These are the activations of a small neural network, seen along a few directions. Each row is one input.
In each table, some parts of the input vary, and every possible input appears once, in random order.
Descriptions start from the smaller parts, as in this example, which fits no table here: one of 4 places along a line, together with either a single point or one of 9 places around a ring or (one of 3 separate values, together with one of 8 places around a ring).
Shared parts are said once, and a part with two or three values counts as separate values.

Other details of the inputs shift rows strongly along three fixed directions, in all tables alike. That doesn't count.
These rows show it; all are for the same input, with only those details redrawn:
[ 17 -16  12  12   3  13 -10   5 -19 -15  20  10]
[ 43   6 -10  17 -13  -2   3  -5 -11  14  28  16]
[ -2 -16  -1 -20  14   9 -24  11 -10 -14   0  -5]
[ -2 -16  -1 -20  15   9 -24  11 -10 -14   1  -5]
[  2   7  -7 -33  10  -9 -10  -2  21   9 -26 -12]
[ 37   1   4  19 -10   1   5  -5  -8   6  22  15]
[ 15  -3 -44 -33   7   3 -33  13 -18  12  19  -3]
[-23 -33  21 -21  27  19 -30  16 -11 -38 -10 -10]

A family of inputs:
R1: [-23  -5 -42 -20  -1   1 -19  14 -19  19  16 -20]
R2: [-11  14  15   5  -7 -14  19 -15  13  10 -45 -13]
R3: [-17 -21  35  30  11   6  -1  -5 -20 -41  -6  13]
R4: [  0   0 -41  -4  -8   0   3   1 -18   8  13  10]
R5: [-27 -20  50  29 -14  17   1  17 -15 -15   6 -11]
R6: [ 10  -5   8  -3 -12   8  -5  13   8  -5  16  -1]
R7: [ 26  16  21  11  -9 -13  22 -17  26  15 -16   4]
R8: [ -9  -3 -52 -30  15   9 -20   6  -9  -8  14  13]
R9: [ 14  28   8  12 -19 -17  14  -7  27  29   2   3]
R10: [ -2   0 -30 -29   0   7 -29  26  -5   8  22  -7]
R11: [ 15   2 -18  23 -11  -1  17 -11  -8  -3  21  28]
R12: [-30  10  13 -43  15 -13  30 -15  23  -4 -36 -23]
R13: [-15   1 -49 -21  -8   6 -18  16 -22  30  22 -22]
R14: [ 13   4   6  30 -18  -3   6  -2 -28  26  16   1]
R15: [-27   5   8 -12   8 -17   3  -9  10  -1 -51 -16]
R16: [-35 -23  11 -13  35  13 -30   9 -17 -45 -17   0]
R17: [ -4  24 -14 -10   0 -13  11 -10  33  25  -9  -9]
R18: [  3  -1  29  41  -9  -9   9  -6 -20   9   3   2]
R19: [-21  11  18 -15  19 -15  -9  -5  21   6 -39 -13]
R20: [ 13 -10  -1  16   9  13  -3   3 -21 -28  14  19]
R21: [ -2   5 -22  -1 -21  -7 -14  16 -18  29  22 -10]
R22: [ 19  24  -2  11 -11  -8  30 -13  34  21   1   2]
R23: [ 16   5  -1  30  -7 -13  -4  -7 -24  17  22  13]
R24: [  4  19 -19 -30  12 -14 -12   1  16  23 -21 -10]
R25: [-30   3   2 -18   1   1  16  -4  22  -2 -43 -13]
R26: [ -8 -23  28  18  15  26  17   2   5 -52   2  21]
R27: [ 27  -6  22  28  -5   7  20 -13  -2 -26   3  20]
R28: [  7   5  -8  28 -13  -4  12  -8  -6  14  32   7]
R29: [  9  25   7  15 -25 -23  15  -8  23  31   0   0]
R30: [  5   8   5 -14   1   1  30 -15  45 -14 -31   6]
R31: [ -8 -24  35  17   4  24  12   3   9 -38  11  -1]
What is each input in this table made of?
Answer: either a single point or (one of 5 places around a ring, together with one of 6 places along a line)
Start at R6 and move only the place on the line of 6, one step at a time. The first step leads to R10. Which rows follow, in order?
Answer: R9, R29, R21, R5

A family of inputs:
R32: [  0 -15   1   3  13  11  -3  -1  -9 -31   6  16]
R33: [ 22  12 -24  -5  -4 -10  -3  -4  -9  19   8   1]
R34: [ 6  5  4 21 -9 -2 16 -7 -8  5  6  2]
R35: [-23  -3  -1 -28  11  -3  -5   2  11   0 -22 -19]
R36: [  6   4 -34 -28   6   4 -25  14  -4  13  20  -4]
R37: [ 15  12 -41 -32   1  -7 -12   3  -4  24   5  -9]
R38: [ 11 -13  25  25   0  15   3   5  -3 -16  20  10]
R39: [ 8  5  6 21 -9 -6  6 -5  2  2  7  8]
R40: [ 18  -2   2  10   3   7  19 -10   8 -15   6  18]
R41: [-20 -17  29   4   8  12  -1  10   6 -24  -9  -6]
R42: [  8  11 -45 -29  -9  -8 -13   6   2  24   8 -10]
R43: [ -5  18  16   7 -11 -15  23 -14  36  13 -29  -9]
R44: [20  2 10 17 -8 -2  5 -7 -3  3  0  9]
R45: [-29 -14   8 -11  11   8  -8   9  -5 -14 -20 -13]
R46: [-18 -14  13 -20  17  10 -13  11   1 -18 -19 -12]
R47: [ 10  10 -42 -28  -5  -6  -7   5  -8  26   2  -8]
R48: [ 21  27  12  25 -20 -19  26 -18  19  24  -7  12]
R49: [ 19  -7   6  24  -4   6  -3   3 -11  -3  26  14]
R50: [ -3   6  27   6   4  -9  13 -13  21   1 -22  -4]
R51: [  2  -9   6   4   1   3  -8   4 -10  -8   8   5]
R52: [ 14 -11  23  27  -2   7   5  -1 -16 -12   9  11]
R53: [  1  17 -27  -7  -4  -7  19 -16  17  11 -11   5]
R54: [ -9  -6  37  13   1   3  19  -4   5 -18 -18  -8]
R55: [-10  -8 -24  -9   9   7 -29  18 -24  -2  27   4]
R56: [  1   5 -11   2  -8  -1   2  -2  -3  11  -4  -2]
R57: [  3   3   6  20 -14  -2  14  -4  -2   6   9   6]
R58: [ -1 -13  16  31   6  11  13  -6 -14 -33  12  25]
R59: [-3  6 -7  1  1 -9  0 -4 -7  9  1  1]
R60: [  1  16 -15  -3  -7 -13  12  -9   6  24  -5  -6]
R61: [-22 -16  11 -18   9  10 -11   9  -2 -19 -21 -14]
R62: [ 4  3  8 20 -4 -6 10 -9 -4  6  7  8]
R63: [-21  -1  -2 -29   9  -4  -3   3   9   0 -22 -19]
R64: [-34 -14   9 -10  13   9 -13  12   5 -16 -13 -12]
R65: [  8 -17  -4   6   5  15 -12   7 -26 -10  35   7]
R66: [  0  15 -44 -24  -8  -6 -13   3  -3  28   7  -6]
R67: [  3 -11   7   0   1   9  -5   7  -7 -10  13   3]
R68: [ 26  24  13  19 -24 -14  32 -16  22  23  -4   6]
R69: [  9 -17  -3   5   4  14 -11   8 -29 -11  33   6]
R70: [-35  -9  10 -12  13   9 -13  11   6 -14 -12 -12]
R71: [ 24  -9   7  19  -8  13   0   1 -17  -6  21  12]
R72: [ -6 -10 -26  -8   9   6 -23  11 -35  -5  19   0]
R73: [ -5   5  25   2  -7  -7  20  -6  21   0 -21  -6]
R74: [-20  12  -6 -23   9 -13  -8   0  27  12 -31 -12]
R75: [-24  -6  -9 -34  16   3   1   0  16 -19 -29  -8]
R76: [-26 -12  10 -11  15   3 -13   8  -5 -15 -22  -9]
R77: [-12 -10   3  11   1   6   0   0 -14  -5  13  -1]
R78: [  5  19  21   2  -1 -20  21 -19  30  14 -31  -5]
R79: [  4  -8   4   5   2   4 -13   4  -5 -11   9   2]
R80: [-20 -14  12 -20  15   9 -18  12  10 -22 -14 -13]
R81: [  6  -8  20  32  -6   6   4  -2 -18 -11   8  14]
R82: [ 18  16 -22  -5  -4  -8  -9   1   3  21  16   5]
R83: [ 10  11 -25   0 -10 -12  -2  -1  -6  22  11   7]
R84: [  8  20  23  -2  -6 -12  19 -13  39  11 -29  -5]
R85: [ 20  -4   7  21  -7   5  -4   1 -15  -5  23  15]
R86: [ 14  14 -23  -7 -10  -4   0   4   1  21  18   0]
The inputs of R44 and R56 match in every part but one. If R52 is changed in the same way as R44 into R56, which row does it become?
Answer: R45
The inputs of R41 and R38 match in every part but one. If R54 is changed in the same way as R41 into R38, which row does it become?
Answer: R37
What is each input in this table made of?
Answer: one of 5 places around a ring, together with either a single point or one of 10 places along a line
Which other rows agree with R62 in the place on the ring of 5? List them by row number.
Answer: R39, R48, R55, R58, R59, R72, R74, R76, R81, R83
Start at R50 and move only the place on the ring of 5, one step at a time. The first step leads to R65. Which rows follow, in order?
Answer: R35, R77, R62
Change only the place on the ring of 5 in R36. List by row number the other rows that result.
Answer: R55, R70, R82, R86
